Each row below holds a small network's activations on one input, seen along a few directions.
Each table varies a few parts of the input and shows all the possible inputs, shuffled.
Descriptions start from the smaller parts, as in this example, which fits no table here: line(6) and (point or ring(9) or (values(2) and ring(8))).
Shared parts are said once, and a part with two or three values counts as separate values.
In the rows, 128 means zero.

Other details of the inputs vary at random and push rows far along two fixed directions, the same in every table; ignore that.

A family of inputs:
x1: [108 138  43 129 105 171 153 124 130 156 141 130 150  94 103 176]
x2: [113 149 104 120 123 126 113 183 162 129 132 152 200  90  77 172]
x3: [137 119 106 137 115 143 158  88 103 134 138 126  98 152 160 120]
x4: [125 123 153 125 136 120 124 116 147 114 128  99 122 150 153 121]
x5: [106 136  38 136 101 182 170 118 124 150 143 152 137 100 109 175]
x6: [137 136 153 118 138 121  99 176 130 116 126 157 161 109 105 128]
x7: [122 128  89 150 122 150 165 116 114 160 127 129 108 115 117 134]
x8: [145 136 184 118 146 107  98 154 137 104 121 123 139 141 133 107]
x9: [133 123 157 117 141 119  88 168 125 121 129 144 153 108 112 123]
x10: [120 137 141 124 131 119 111 149 158 115 131 129 158 123 116 144]
x11: [142 106 172 128 142 116 105 113 110 116 132 122 100 160 162  93]
x12: [133 125 152 122 139 129 123 118 133 118 127 108 114 140 153 113]
x13: [135 117 175 142 150  97 100 163 126 135 123 156 136 115 109 103]
x14: [126 130 154 142 140 105 125 140 148 136 118 110 130 128 117 120]
x15: [144 132 165 118 137 105  87 166 138 114 125 131 152 116 115 123]
x16: [132 113 169 120 146 112  86 162 132 116 134 161 150 114 124 114]
x17: [118 132 111 127 121 127 162  76 114 131 107 102  82 146 143 116]
x18: [131 114 170 123 139  98 125  93 104 115 108 127  79 160 152  82]
x19: [121 145 113 119 119 119 119 164 152 129 133 138 183 100  95 160]
x20: [135 126 128 151 131 136 169  78 117 147 119  85  70 160 158 103]
x21: [146 121 141 128 127 128 123 122 111 121 128 119 107 141 146 114]
x22: [120 127 160 122 133  93 136  92 132 112 104  93  94 162 147 102]
x23: [145 130 159 120 133 117 114 143 117 117 127 133 130 131 134 111]
x24: [135 109 132 142 126 144 155  66 107 120 135 112  66 182 187 103]
x25: [100 133  34 129 105 179 155 146 131 157 145 164 166  70  89 184]
x26: [119 126  98 129 114 141 176  61  97 138 110 108  64 153 150 114]
x27: [116 129  51 138 104 170 170 105 114 150 145 152 128 122 122 159]
x28: [123 127 131 125 128 125 121 123 142 126 131 101 134 140 134 136]
x29: [139 142 152 115 134 111  99 170 138 119 126 140 168 105 107 131]
x30: [127 119  58 141 102 162 163  93 107 151 144 137 110 128 134 151]
x31: [130 137 163 119 141 117  96 161 146 111 128 139 153 117 117 126]
x32: [132 132 140 123 128 109 106 149 148 119 130 118 153 124 117 140]
Description of these inputs: line(4) and (values(2) or ring(6)).
Q: Change only the values(2) part in x17. List by row number the other rows that result.
A: x20
Q: Change only the line(4) part in x28. List by row number the other rows that result.
A: x1, x9, x11
Q: Start at x27 and move only the ring(6) part, one step at a time. The first step leads to x24. Which rows follow, in order?
A: x16, x11, x30, x3

A family of inputs:
x33: [120 143  69 117 108 141 135 166 110 146 128 198 174  68  67 161]
x34: [148 132 144 132 128 137 165  70 117 118 125  62  75 192 194 100]
x35: [137 114 137 135 121 125 147  57 127 112 130  69  72 201 192 112]
x36: [147 128 227 111 157  79  84 147 145  96 109  88 122 145 148  86]
x37: [151 122 189 134 140 112 141  80 127 103 126  67  80 208 204  83]
x38: [140 144 183 128 147 102 120 132 141 110 108 100 113 154 136 103]
x39: [114 123  73 135 120 163 119 174 131 148 154 197 179  71  84 170]
x40: [114 143  44 122  96 161 152 117 132 145 135 114 145 105 104 182]
x41: [119 116  60 145 110 166 177  84  91 170 129 123  84 119 131 134]
x42: [135 149 169 113 142  89  82 204 163 117 120 140 197  83  81 138]
x43: [135 136 201 119 154  99 104 134 141 103 104  94 107 151 140  95]
x44: [131 130 165  99 139  99  73 194 115 112 114 192 171  78  80 118]
x45: [149 128 228 125 154  70  91 147 154  96 118 100 132 158 150  89]
x46: [146 110 183 144 146  96 112 130 110 132 124 136 103 148 140  84]
x47: [117 128  26 139 101 201 170 120 102 164 148 157 126  87 111 172]
x48: [ 99 137  49 123 108 171 160 116 141 148 142 121 155 104 116 177]
x49: [118 122 137 113 131 109  95 170 123 119 127 200 168  92  90 130]
x50: [127 123  37 158  99 193 194  82 101 161 154 143  96 134 147 154]
x51: [118 132 170 116 144  87  76 197 175 114 128 149 200  89  86 142]
x52: [152 122 163 137 125 111 140  70 124 105 127  67  73 207 191  99]
x53: [104 141  68 113 108 140 109 165 153 138 139 149 193  76  73 190]
x54: [ 91 141  53 141 110 158 169 115 154 149 132 132 144 111 100 176]
x55: [103 129  38 140 100 179 193  74 135 150 146 102 121 143 150 169]
x56: [143 119 246 110 164  68  68 146 154  88 112  94 124 151 155  78]
x57: [124 133  88 126 114 164 175  76 120 135 131  77  95 154 165 136]
x58: [137 127 140 132 138 109 100 185 118 148 124 171 163  82  78 125]
x59: [108 144  66 151 108 157 191  83 139 145 129 105 106 147 132 156]
x60: [129 121  87 138 107 147 181  67  90 136 129 141  79 158 157 119]
x61: [117 104  87 147 121 154 166  69  94 158 131 116  68 142 153 115]
x62: [100 130  68 111 112 145 122 157 115 141 131 202 171  64  73 162]
x63: [154 131 171 122 147 117  72 213 126 121 134 185 179  83  90 122]
x64: [143 101 143 140 136 157 144  67  93 122 137 106  49 177 199  88]
x65: [124 112 168 129 150  92  71 198 135 135 129 186 176  83  77 119]
x66: [155 135 175 119 133  99 103 131 133 104 121  94 123 159 144 111]
x67: [130 127 228 117 163  84  80 142 152  92 106 104 116 154 142  85]
Q: What is each input in this table made of?
A: ring(5) and (values(3) or line(4))
Q: The inputs of x54 and x67 match in every part but the ring(5) part. If x55 is changed in the same way as x54 into x67, which row does it become?
A: x48
Q: Change only the ring(5) part in x49. List by row number the other rows that result.
A: x33, x44, x60, x62
Q: Change only the values(3) part in x64. List by row number the other rows that result.
A: x61, x62

A family of inputs:
x68: [100 142 110 111 124 115  94 195 172 124 136 160 214  72  65 178]
x69: [148 128 208 121 148  98 120  86 129  97 107  57  68 192 186  72]
x70: [106 125  12 151  97 217 211  62 113 159 157 132  94 135 159 168]
x71: [151 139 205 123 151  92  99 143 148 102 115  90 128 156 143  99]
x72: [129 111 118 149 128 147 159  71  98 144 130 107  66 168 167 103]
x73: [118 133 110 125 132 124  82 223 142 147 133 201 209  47  41 164]
x74: [148 109 196 138 150  99 107 117 114 115 123 122  86 153 160  78]
x75: [156 116 141 120 124 140 114 101  95 105 139 133  94 166 172 107]
x76: [115 159 106 114 126 123 105 198 163 138 125 148 204  66  59 175]
x77: [117 139 111 116 125 122 102 198 130 135 124 196 190  56  54 158]
x78: [ 96 138  11 136  91 186 211  49 127 159 131  85  97 133 141 177]
x79: [130 126 209 107 152  81  72 156 156  92 114 110 146 139 132 106]
x80: [108 128   8 146  87 183 217  55  95 166 134 132  85 122 138 159]
x81: [149 136 207 126 149  87  96 147 153  99 120  95 135 159 146 101]
x82: [107 139  12 151  86 184 215  59 136 160 145  89 111 148 146 182]
x83: [104 118   5 156  94 188 211  56 104 180 145 129  90 126 136 161]
x84: [148 119 201 120 150  93  98 141 109 104 110 135 105 149 141  80]
x85: [136 126 209 116 150  80  81 157 160  93 125 111 150 151 138 109]
x86: [148 111 209 127 151  99 119  90  95 105 109 104  63 190 183  56]
x87: [172 106 208 125 147 119 116 101 101 105 132  77  76 186 211  66]
x88: [110 137 108 111 128 111  92 210 139 142 128 212 219  43  42 158]
x89: [120 132 110 129 127 129  96 200 137 146 133 190 187  58  56 160]
Q: What is each input in this table made of?
A: values(3) or ring(9) or (values(2) and ring(5))

A family of inputs:
x90: [127 128 177 101 147 100  48 210 156  96 138 173 205  97  92 140]
x91: [130 101 184 108 159 100  48 215  94 135 117 223 159  55  74  96]
x92: [128 139 185 133 154  81  72 217 158 131 118 157 188  82  65 125]
x93: [126 139 180 128 150  74  77 209 154 126 110 165 187  84  60 127]
x94: [145 127 151 107 122 130 127  94 103  96 122 107  95 170 175 104]
x95: [109 138 181  99 146  77  58 201 162 104 110 156 199  85  71 135]
x96: [148 130 151 110 123 116 129  99 102  99 120 119  98 163 165 101]
x97: [128 110 156 123 135 128 121  99 134 102 140 113 106 174 176 113]
x98: [113 135  27 152  95 169 181 117 119 163 145 163 143 105  98 178]
x99: [147 128 155 129 139 133 133 112 126 125 120  72  95 151 162 104]
x100: [ 99 149  25 115  98 177 170 113 132 150 131 115 143  90  99 188]
x101: [ 93 101  27 144 112 187 157 109  79 181 140 197 107  67  90 147]
x102: [136 134 183 115 152  97  62 218 163 123 124 139 197  79  80 132]
x103: [134 136 151 112 127 105 142  86 112 109 102  89  84 158 155  99]
x104: [129 117 167 151 147 116 138 107 140 136 127  89  98 158 157 102]
x105: [161 117 165 141 137 133 131 109 112 124 141 103  96 170 176  98]
x106: [123 113 151 121 126 121 129  90 126 101 131 121 105 173 172 110]
x107: [130 125 156 115 134 120 129  91 130 112 118  76  89 165 163 109]
x108: [126 128 156 113 127 111 133  86 123 110 108  85  89 164 159 104]
x109: [120 128 176 106 142  77  63 201 153  99 128 194 204  93  83 132]
x110: [151 118 163 151 136 122 135 108 115 124 135 114  89 174 168  94]
x111: [137 121 163 150 144 120 139 101 130 135 125  80  90 164 161  99]
x112: [ 97 134  21 125  89 175 166 107 125 143 145 155 154 107 110 188]
x113: [112 135 178 102 152  87  57 204 169 107 120 147 197  87  77 140]
x114: [ 93 139  25 138 102 179 167 109 148 161 142 114 145  94 106 191]
x115: [113 140 175 104 145  66  66 198 158 109 108 164 195  83  65 131]
x116: [113 123 153 126 133  94 140  85 135 114 110 104  94 161 150 104]
x117: [149 127 155 125 127 114 135 100 107 114 120 126  95 168 156  97]
x118: [111 147  33 151 100 166 185 122 129 178 133 128 135  90  87 174]
x119: [141 150 185 120 151  89  74 222 145 127 114 152 185  74  66 122]
x120: [113 118 159 123 141 113 127  95 146 112 121  88  99 164 159 111]
x121: [146 123 156 116 124 110 130  91 107 102 123 117  93 173 169  99]
x122: [156 138 180 116 149 112  64 224 136 117 139 168 200  83  90 129]
x123: [163 127 162 134 130 121 140 107  98 114 121 116  86 168 164  93]
x124: [122 142  22 124  93 200 161 120 122 146 154 136 150  95 121 190]
x125: [135 110 153 133 135 138 122 100 136 109 145 109 105 168 182 115]
x126: [141 139 157 120 134 107 146  93 111 119  98  94  81 158 147  91]
x127: [134 116 156 143 142 126 135  99 137 129 125  73  91 165 168 104]
x128: [116 131  29 154 102 186 173 123 126 168 161 147 152 103 112 182]
x129: [102 133 183 102 147  75  62 199 169 105 112 161 201  85  73 135]
x130: [101 151  28 132  96 154 185 107 127 167 119 138 137  93  82 174]
x131: [119 134 185 130 152  71  78 209 162 125 112 171 189  83  61 128]
x132: [149 136 178 120 141  90  71 216 136 116 127 188 193  89  74 128]
x133: [143 114 153 131 134 140 119  98 127 107 142 100  98 173 186 111]
x134: [130 139 186 104 150  96  51 212 166 111 123 140 197  78  81 138]
x135: [132 130 159 116 129  96 136  87 120 111 105  93  87 162 153  98]
x136: [151 119 150 123 129 143 119 104 122 108 141 101 102 164 180 115]
x137: [149 124 151 109 129 139 124  99 111  97 132  99  95 171 180 108]
x138: [136 119 150 123 126 110 131  86 113 103 125 120  95 176 169 102]
x139: [126 131 154 132 136 100 142  92 126 124 103 103  89 161 141  98]
x140: [149 109 154 141 138 139 127 105 125 117 143  99  99 174 183 105]
x141: [142 114 157 154 135 124 144 101 122 127 139 118  88 173 170  98]
x142: [124  77 160 142 149 129 118  95  80 137 126 166  59 131 153  68]
x143: [143 129 158 140 133 106 147 103 118 131 107  98  85 156 142  99]
x144: [135 132 173  95 142 105  52 210 149  98 137 170 203  93  91 141]
x145: [106 140  23 138  94 166 178 109 120 157 139 166 146 106  97 177]
x146: [115 149  33 143 104 180 181 124 125 174 138 116 143  86  97 177]
x147: [163 128 158 139 132 132 140 111 101 121 130 108  86 166 168  93]
x148: [119 150  28 125  93 171 177 117 107 151 133 161 144  99  98 172]
x149: [109 126  31 156 104 183 177 120 134 169 163 152 153 103 114 182]
x150: [128 137  29 133  99 195 164 132 121 154 155 136 153  96 118 182]
x151: [123 131  25 139  97 193 168 125 127 160 159 138 152 100 117 185]
x152: [ 94 138  35 160 106 161 187 118 143 179 137 135 137  94  89 176]
x153: [141  95 152 125 145 141 125  97  55 139 115 153  50 131 160  69]
x154: [131 134 156 107 127 116 134  90 116 105 104  82  88 160 160 102]
x155: [149 134 160 135 135 110 149 102 110 126 103  92  78 157 148  93]
x156: [ 85 142  29 141 102 150 187 102 140 167 123 146 140  97  84 176]
x157: [106 130  30 154  97 167 184 115 127 163 147 168 144 105 100 179]
x158: [ 85 134  28 140 103 177 171 107 155 162 144 119 146  95 108 191]
x159: [141 121 152 112 121 125 127  91 110 100 126 110  96 174 174 106]
x160: [141 132 155 119 135 134 126 103 128 114 120  73  94 150 165 111]
x161: [126 113 158 144 144 123 134 104 147 129 128  82  99 160 164 107]
x162: [144 104 163 143 141 134 127 105 133 116 145 104 101 175 185 103]
x163: [125 139  34 149  96 176 175 128 117 167 151 153 143 100 102 174]
x164: [145 126 165 142 141 121 135 111 126 135 124  82  96 154 154 101]
x165: [125 132 180 114 146  80  68 204 151 109 125 198 199  93  76 126]
Q: What is each input in this table made of?
A: line(4) and (point or (values(2) and ring(9)))
Q: The inputs of x118 and x92 match in every part but the line(4) part. If x121 is changed in the same way as x118 into x92, which row does it become?
A: x138
Q: The inputs of x156 and x139 match in every part but the line(4) part. If x142 is changed in the same way as x156 into x139, which row does it become?
A: x101
Q: Change only the values(2) part in x145. List by row number the other rows that result.
A: x139
Q: Change only the values(2) part in x138. List by row number the other rows that result.
A: x115
